A small network was trained on made-up records. Each row is its average activation on records with the value named, seen along a few directions.
Related values have similar rows: they may be neighbours, one step apart, or belong to one group.
Random noise pushes rows far along 10 fixed directions. That doesn't count. These rows show it; they differ only by the noise:
[-100  123 -362   12 -450  207 -203   58  -97  260  296   10 -245 -907
  454 -227  557  110  365  206   89 -206  274   86]
[-775 -108   59 -509 -157 -334 -546  632 -387 -387  161  158  449  167
  -65 -554  247  180  319  365   31  387 -188   83]
[-106  344 -375 -249   27  515  402  139   14 -246  245  307  298  101
  242  302  -14 -398  455  202   42 -462 -262  674]
[-528  -98 -127  496 -422 -315 -106 -132 -305  -53  311 -108 -488  188
 -421  -61  -41 -171  219   92  -86 -235 -540  181]
[ 574  135 -230  365    8  545  239  -72   56 -273 -166  145  360   33
  596  276 -241  -15 -158 -200 -304  136 -243 -119]
[ -43 -329  355   99  -48  293  377  246  140 -116   86  -36  301  182
    1  412  231  471  207 -309   62  -51  214 -316]
[ 597  -89  336  368  714 -192 -269 -628 -143  106 -308 -181  -75  -65
 -109 -211 -307  -36 -700 -131 -160  582  160 -343]
[ 261  293  309 -264  -39 -178  178 -361   89   83  -95  195  -48  298
   -2  335 -394 -492   19  -41  -32 -110   25  327]
[ 182  289 -237 -161   87  670  534  256  165 -188  146  285  346 -234
  474  267  219  -72  584  -55  -98 -267  134  417]
[-308 -169 -685   18 -339  789   29  285  303  515   77  -39 -140  323
  -87  288  184 -396 -104    1 -130   25 -786   50]
[-211 -386  155  386  420  479  549  183 -163 -382  350  -61  351  192
 -128  198  284  390  499 -126   43 -173   22   19]
[ -29 -151  466   61  311  -21  299 -108  -54 -287  165  -58  262   36
 -180  372   77  395   19  -90  343 -344  415  -94]


J, 9 values:
j9: [ 116  241 -289  317  588   10   98   97  -62 -365 -167   -5  -25  -34
  105 -363 -115 -128  128 -137 -331  174 -173   48]
j8: [ -24 -135  174  -68 -235  102  280  356  -96 -516  168   27  576  177
  426  172   59  516  497  -39  130 -313  245 -270]
j1: [  27 -447  173 -423 -275  -67  -64 -469  -57  357  -39 -131   76  703
  -88  661 -439 -117 -718  234  715 -408 -166 -242]
j6: [ 295  236  -49   18 -126  284  518  167  379 -168 -187  268  373  321
  278  494 -269  -32  -30 -268 -212 -191 -217   81]
j7: [  -9 -325  375  -15 -267  -17  323 -220   -8   22  146 -223  154  654
  -69  432 -321  -28  132   77  198 -403    0  -80]
j2: [ 406  -61 -104  194  629  340  381 -118  -82 -364  -85   27  459  290
  323 -195 -278  -28 -187   30 -116  204 -295  147]
j4: [-544  240  303 -248  129 -654  212  304  323 -501  -54  -15 -130  106
 -926  211  -29  314   63 -101  512 -619  436  269]
j3: [ 572  377 -145 -145  230  -77   99  257  218 -236 -545  326   88  -16
  111 -175 -371  -46  -99 -243 -459  433  105   32]
j5: [ 343  283 -315   64  329  139 -225  164  566  313 -410 -110 -296 -600
 -228   57  213  160 -807 -346 -149  201  247 -324]
The values of J form 3 separate groups.
List the group mates of j7, in the order listed. -> j9, j8
List the group mates of j1, in the order listed. -> j4, j3

G, 9 values:
g5: [  82  143   87  245 -139 -141 -236  -13   20  -10    8  -17  -86 -170
   -8 -293   37  -68  183  -62 -418  310   68   15]
g3: [-228   66  -16 -112   55 -176  191  345   38 -346  -21  199  223  118
 -328  105    8  325    7  -42  -73 -159  -88  204]
g4: [-244  295   30 -503   15 -710 -467  321 -194 -213 -175   90 -138   21
 -205 -628  -42 -119  458   61 -294  333  172  231]
g2: [   5 -376 -311  655  -67  224   -1  -27 -334   30  132  -34 -321   -5
  -42 -334   22  112   94   59 -258  394 -434  -74]
g1: [  61   69 -413 -265  309  206 -314 -114   -2   96 -147 -120  243  -37
  258 -123 -233 -258 -558  364  287 -115 -195  -60]
g6: [-215  -27   -3 -141  463  139  325  109  212 -191   31 -115  309  368
 -294   94  -59   -6 -107   72  218 -210 -210  172]
g8: [-326  -77 -494  471 -146  151 -222  582   96 -538 -296   16  182  214
 -311  -32  -41  376 -443 -198 -122  308 -627 -379]
g7: [-213 -355  662  -52   25 -223  -78 -213 -163  178  221 -280 -107  -29
 -200  168  285  207   15  -39  286  -33  408 -248]
g9: [ 221 -321  561  629  416 -276   65 -442 -504  -75  318 -140 -135 -470
  200 -259  288  463  192 -180   42   51  587 -398]
The values of G form 3 separate groups.
List the group mates of g5, in the order listed. -> g7, g9
List the group mates of g1, in the order listed. -> g4, g6
